These are the activations of a small neural network, seen along a few directions. Each row is one input.
In each table, some parts of the input vary, and every possible input appears once, in random order.
Descriptions start from the smaller parts, as in this example, which fits no table here: one of 6 places along a line, together with either a single point or one of 9 places along a line or (one of 2 separate values, together with one of 8 places around a ring).
Shared parts are said once, and a part with two or three values counts as separate values.
In the rows, 128 means zero.

Other details of the inputs vary at random and push rows far along two fixed directions, the same in every table; ignore that.

A family of inputs:
R1: [130 110 101 128  95 117 131 143 144 142 149 124 120]
R2: [124 117  95 126 105 117 127  97 126 142 170 133 129]
R3: [126 135 160 110 155 147 142 129 142  81 118 142 141]
R4: [128 119 102 132 100 138 116 154 139 150 146 112 120]
R5: [130 130 137 129 140 152 114  97 122  72 151 141 144]
R6: [145 176  79 171 193 101 163 122  51 188  22 144  60]
R7: [122 121 117 102 111 115 112 131 126 158 142 113 136]
R8: [129 110 110 122  91 105 123 131 141 144 147 131 126]
R9: [132 138 163 134 137 152 115 118 132  74 106 145 134]
R10: [134 138 174 152 154 141 131 116 128  76 100 145 134]
R11: [130 138 165 133 138 144 132 112 141  74 104 158 132]
R12: [114 142 179 104 141 146 132 112 148  96 123 142 151]
R13: [118 141 187 123 158 144 131 116 135  98 119 129 155]
R14: [141 132 154 132 142 141 117 125 124  63 104 150 132]
R15: [115 128 115 110 118 132 137 144 145 168 145 117 126]
R16: [127 112 103 141 116 116 124 103 119 148 176 116 136]
R17: [123 116 129 116 120 104 126 131 128 166 148 108 142]
R18: [134 106 111 145 108 115 129 148 135 146 152 108 126]
R19: [133 105 119 138 103 103 121 137 133 149 151 114 131]
R20: [112 130 125 105 108 125 112 124 130 170 140 109 136]
R21: [129 114 114 148 111 128 130 154 141 157 151 107 125]
R22: [123 120 109 108 116 128 120 143 129 156 144 106 130]
R23: [120 121 120 100 109 105 128 125 137 161 145 124 135]
R24: [133 139 152 140 147 157 140 137 144  71 107 154 125]
R25: [125 115 121 123 126 117 135 143 130 164 150 101 136]
R26: [121 141 160 113 154 170 125 143 140  94 124 126 144]
R27: [159 162  56 172 161  97 143 121  50 150  22 157  48]
Each input here is: one of 3 separate values, together with either a single point or (one of 2 separate values, together with one of 4 places along a line).
The inputs of R19 and R8 match in every part but the choice among 3 separate values. If R25 is changed in the same way as R19 into R8, which row does it become?
> R3
Which other rows does R9 become when the choice among 2 separate values takes its other values? List them by row number.
> R20
Which other rows does R7 become when the choice among 3 separate values takes its other values? List them by row number.
> R17, R23

A family of inputs:
R28: [148 145  55 154 132  81 131  98  66 173  77 143  75]
R29: [119 143 185 111 158 157 128 122 139  73 117 139 153]
R30: [141 146  63 159 132  81 141 107  72 181  63 149  69]
R31: [114 115 127 113 104 119 128 135 148 166 168 103 144]
R32: [145 147 163 150 167 156 131 116 117  36  86 159 129]
R33: [125 105 108 121  85 126 118 136 154 147 172 115 130]
R34: [117 142 181 109 152 157 128 125 145  78 123 137 155]
R35: [148 144  57 161 136  78 138  99  66 177  81 151  74]
R36: [126 100 112 128  92 121 121 151 149 147 169 112 134]
R37: [127 101 111 117  87 124 117 153 153 147 165 108 132]
R38: [114 118 127  95 104 121 117 131 141 168 164 108 148]
R39: [145 145  59 154 126  90 137 115  81 183  65 145  64]
R40: [121 107 104 116 102 129 117 120 136 151 184 111 144]
R41: [122 104 111 130  89 115 117 125 142 145 181 116 138]
R42: [124 131 183 122 152 157 130 126 150  81 131 132 155]
R43: [127 106 110 126  85 123 108 129 146 145 174 111 135]
R44: [115 112 129  99 106 119 119 128 139 168 166 104 148]
R45: [116 113 124 118 102 126 131 150 155 166 167 100 143]
R46: [125 134 181 113 157 148 135 120 143  76 133 138 160]
R47: [136 144 165 135 162 151 135 110 125  41  88 162 129]
R48: [117 110 128 110 108 126 120 153 145 167 159  95 140]
R49: [122 109 105 128  99 138 120 139 142 152 177 105 139]
R50: [121 142 182 114 152 165 129 138 149  76 119 135 155]
R51: [139 143 159 145 164 151 134 106 120  39 103 162 128]
R52: [143 147  63 167 134  80 133 100  65 175  73 145  74]
R53: [115 112 129 111 101 129 121 145 147 169 161  96 144]
R54: [112 120 127 105  99 129 116 141 153 171 162 106 142]
R55: [113 119 125  94 103 122 118 133 145 168 165 109 148]
R56: [141 141 170 150 162 149 124 108 122  44 100 161 135]
R57: [122 140 187 113 155 162 124 127 147  77 120 139 153]
R58: [118 114 128 116 104 123 125 139 153 169 167 104 142]
R59: [123 132 183 110 157 149 130 116 139  77 131 134 160]
R60: [143 162  77 149 167  84 152 102  57 186  44 147  73]
R61: [142 149  56 163 145 104 138 108  70 182  76 142  70]
R62: [116 113 124 107 107 116 129 133 147 165 171 108 147]
R63: [112 120 125 105 100 130 119 143 154 169 162 110 139]
R64: [124 103 116 125  84 122 119 144 151 151 165 113 138]
R65: [145 162  78 159 173  92 151 124  59 183  32 139  64]
R66: [139 145 162 144 163 149 127 103 116  38  97 158 131]
R67: [143 168  75 151 169  94 146 128  59 188  28 144  63]
R68: [137 144 160 140 165 152 139 110 123  39  92 164 125]
R69: [136 169  79 148 164  91 146 106  57 186  36 144  68]
R70: [125 105 111 119  82 126 119 145 153 148 164 110 134]
R71: [119 104 112 125  88 117 121 129 147 147 175 117 137]
R72: [114 117 122 105 105 130 121 160 153 166 160 103 139]
R73: [147 146  60 168 135  89 146 121  73 178  62 148  66]
R74: [141 144 163 129 166 149 134 106 122  39  88 167 132]
R75: [145 144  61 164 131  87 141 113  78 183  70 150  66]
R76: [116 113 126 117 103 124 127 141 156 168 169 105 141]
R77: [144 139 162 145 163 153 126 126 123  40  98 151 132]
R78: [114 113 128 112 104 120 125 132 146 166 168 101 145]
R79: [112 113 129 110 103 120 122 131 144 167 168  99 145]
R80: [143 134 164 149 162 150 131 130 127  47 109 155 134]
R81: [121 135 180 110 152 162 126 148 153  78 126 129 156]
R82: [117 112 128 115 103 127 124 144 147 167 163  96 144]
R83: [142 171  78 156 168  97 150 117  56 184  24 145  64]
R84: [152 144  54 165 138  91 140 127  72 172  71 141  63]
R85: [123 105 104 126 103 136 117 147 143 152 179 102 138]
R86: [112 119 123  94 103 122 121 136 147 168 167 111 146]
R87: [145 145  64 161 131  85 138 112  77 184  61 150  67]
R88: [127 105 107 127  86 125 114 132 149 145 180 114 131]
R89: [140 142 159 133 166 150 137 106 122  39  96 167 130]
R90: [141 138 166 150 160 151 130 112 127  48 108 163 132]
R91: [126 134 181 124 153 158 137 137 150  77 128 130 156]
R92: [133 147 157 143 176 161 135 104 114  49 103 157 133]
R93: [146 162  75 160 169  91 155 128  65 185  39 140  65]
R94: [119 134 184 113 147 160 122 128 150  84 130 130 156]
R95: [113 120 123 107 100 131 123 152 153 168 160 105 141]
R96: [128 105 104 119  91 117 116 122 141 141 181 117 137]
R97: [142 134 167 148 160 149 124 127 125  46 106 151 139]
R98: [127 104 111 134  87 122 118 140 146 147 177 113 137]
R99: [144 143 159 149 163 158 136 120 123  40  97 160 126]
R100: [116 113 130 114 104 125 120 135 148 169 164 101 142]
R101: [116 142 179 109 152 158 130 128 147  76 125 140 153]
R102: [126 105 107 123  85 129 123 145 152 145 169 111 131]
R103: [142 142 168 153 163 152 129 116 119  42  94 158 136]
R104: [126 104 112 123  90 110 109 118 137 145 179 115 146]
R105: [114 118 128 107 101 130 120 148 148 169 158 101 143]
R106: [118 111 123 117 109 124 129 157 153 164 165  99 140]
R107: [114 116 127  97 105 120 118 129 140 167 164 105 148]
R108: [138 139 169 133 163 144 133 106 124  46  97 166 139]
R109: [140 133 170 140 160 151 132 133 132  48  96 156 135]
R110: [125 132 181 123 152 159 135 134 148  78 127 128 156]
R111: [123 102 110 118  90 114 120 125 145 148 177 120 141]
R112: [115 113 131 110 102 127 117 136 147 170 163 101 141]
R113: [142 138 161 140 165 157 137 133 130  41  95 156 126]
R114: [123 142 180 126 165 151 141 122 140  70 116 142 148]
R115: [115 112 127 107 105 128 118 155 147 168 161  95 143]
R116: [120 109 126 116 109 124 126 153 148 165 162  96 141]
R117: [111 113 130 106 102 122 119 132 143 168 165  99 144]
The inputs of R87 and R108 match in every part but one. If R90 is changed in the same way as R87 into R108, which row does it become?
> R35
The inputs of R78 and R60 match in every part but one. If R101 is changed in the same way as R78 into R60, which row does it become?
> R86
The inputs of R31 and R91 match in every part but one. If R114 is changed in the same way as R31 into R91, which row does it become?
> R45
Describe the family of inputs behind these rows.
> one of 5 places along a line, together with either a single point or (one of 2 separate values, together with one of 4 places along a line) or one of 9 places along a line
Which other rows does R71 become when the place on the line of 5 takes its other values? List them by row number.
> R36, R73, R75, R111
Which other rows does R63 become when the place on the line of 9 takes its other values? List them by row number.
> R42, R54, R57, R58, R76, R94, R100, R112
Which other rows does R37 become when the place on the line of 4 takes its other values? List them by row number.
> R77, R84, R113

A family of inputs:
R118: [141 122 108 162 141 128 139 115 111 104 139 136 119]
R119: [135 137 131 130 137 131 136 139 118 127 110 135 125]
R120: [127 138 128 131 142 130 125 125 119 127 112 140 127]
R121: [144 115 130 164 126 102 131 109 116 108 123 142 129]
R122: [130 134 132 134 148 130 123 126 116 127 116 128 120]
R123: [135 134 132 135 146 129 136 138 123 125 112 123 116]
R124: [125 133 128 134 138 133 137 143 125 123 101 126 122]
R125: [123 134 135 132 144 128 130 128 123 130 110 134 119]
R126: [107 105 202  98  99 175 114 147 209  79 205 108 195]
R127: [133 130 129 119 142 130 133 114 115 129 111 139 129]
R128: [136 132 113 144 122 127 118 111 117 106 118 146 122]
R129: [136 141 131 134 136 132 130 131 128 130 108 141 124]
R130: [114 102 198  97 105 175 113 153 189  74 210  96 195]
R131: [119 140 132 132 140 131 131 121 122 129 109 134 125]
R132: [126 145 131 119 146 118 130 110 111 125 118 128 130]
R133: [125 132 133 120 140 131 139 109 119 131 108 133 126]
R134: [107 100  72 108  62  87 121 139 142 246 185  88 117]
R135: [111  95 190 100 107 176 108 161 193  70 205  93 194]
R136: [131 132 130 130 145 128 124 132 119 128 113 140 122]
R137: [127 144 130 115 143 116 131 116 114 125 115 141 133]
R138: [119 146 133 116 141 117 137 112 118 127 112 135 130]
R139: [127 139 135 132 136 132 143 135 121 128 106 130 122]
R140: [133 125 127 137 116 119 119 119 114 107 112 142 112]
R141: [122  96  65 115  66  88 121 163 143 243 181  86 115]
R142: [133 131 123 133 140 132 131 147 122 121 104 131 125]
R143: [144 126 116 131 113 122 123 121 126 100 110 144 109]
R144: [128 134 135 133 142 127 143 139 131 127 106 129 116]
R145: [135 143 133 138 139 134 129 125 124 129 111 128 121]
R146: [129 137 134 128 146 126 130 117 117 127 117 131 120]
R147: [135 132 107 147 123 138 128 119 113 103 131 152 111]
R148: [130 135 132 124 142 123 131 124 121 128 115 143 122]
R149: [128  89  36 124  50  91 113 138 145 211 193  97 108]
R150: [132 132 131 123 145 133 132 108 111 129 113 127 127]
R151: [126 140 130 135 145 132 124 119 115 127 115 127 125]
Describe the family of inputs behind these rows.
> either one of 2 separate values or one of 5 places around a ring or (one of 3 separate values, together with one of 9 places along a line)
Which other rows does R124 become when the place on the line of 9 takes its other values? List them by row number.
> R125, R126, R131, R133, R134, R138, R139, R144
Which other rows belong to the same alternative as R147? List them by row number.
> R128, R140, R143, R149

A family of inputs:
R152: [134  97  77 133  48  61 119 143 142 217 144 113 103]
R153: [105 118 199  68 132 164 114 133 173  91 179 112 192]
R154: [147 143 112 173 172 134 133 119  88 106  99 145 105]
R155: [135 158 166 148 179  95 154 111  93 126  46 152 112]
R156: [123 108 176 112 104 179 110 170 190  62 174 127 167]
R157: [135 140 110 113 126 122 123 123 115 107  88 158 106]
R158: [112 112 171 105 115 161 118  94 168  61 211 133 185]
R159: [133 168 139 144 191 137 145 137  93 133  58 139 108]
R160: [134 159 137 150 194 137 164 144 104 129  62 130 106]
R161: [150 130 134 178 156  93 143  93  89 101  86 157 115]
R162: [141 141 107 139 155 117 127  92  86 105 109 148 115]
R163: [132  94  49 158  92  98 136 148 119 218 184  84 104]
R164: [140 147 115 137 133 137 119 130 107 103  66 149  95]
R165: [128 103  51 139  74  97 103 122 107 220 178  83 112]
R166: [106  99  49  90  30  90 111 130 157 236 193 108 112]
R167: [105 119 202  88 128 176 107 144 172  90 172  95 188]
R168: [125 100 173 118 106 178 131 177 197  60 178 118 163]
R169: [119 165 138 110 170 128 148  93 102 140  79 153 117]
Describe the family of inputs behind these rows.
> one of 3 separate values, together with either a single point or one of 5 places along a line
The inputs of R165 and R164 match in every part but the choice among 3 separate values. If R162 is changed in the same way as R165 into R164, which row does it become?
> R157
Which other rows does R168 become when the choice among 3 separate values takes its other values? List them by row number.
> R160, R163
Start at R169 and move only the place on the line of 5, one step at a time. The first step leads to R153. Which rows follow, in order?
> R167, R159, R160
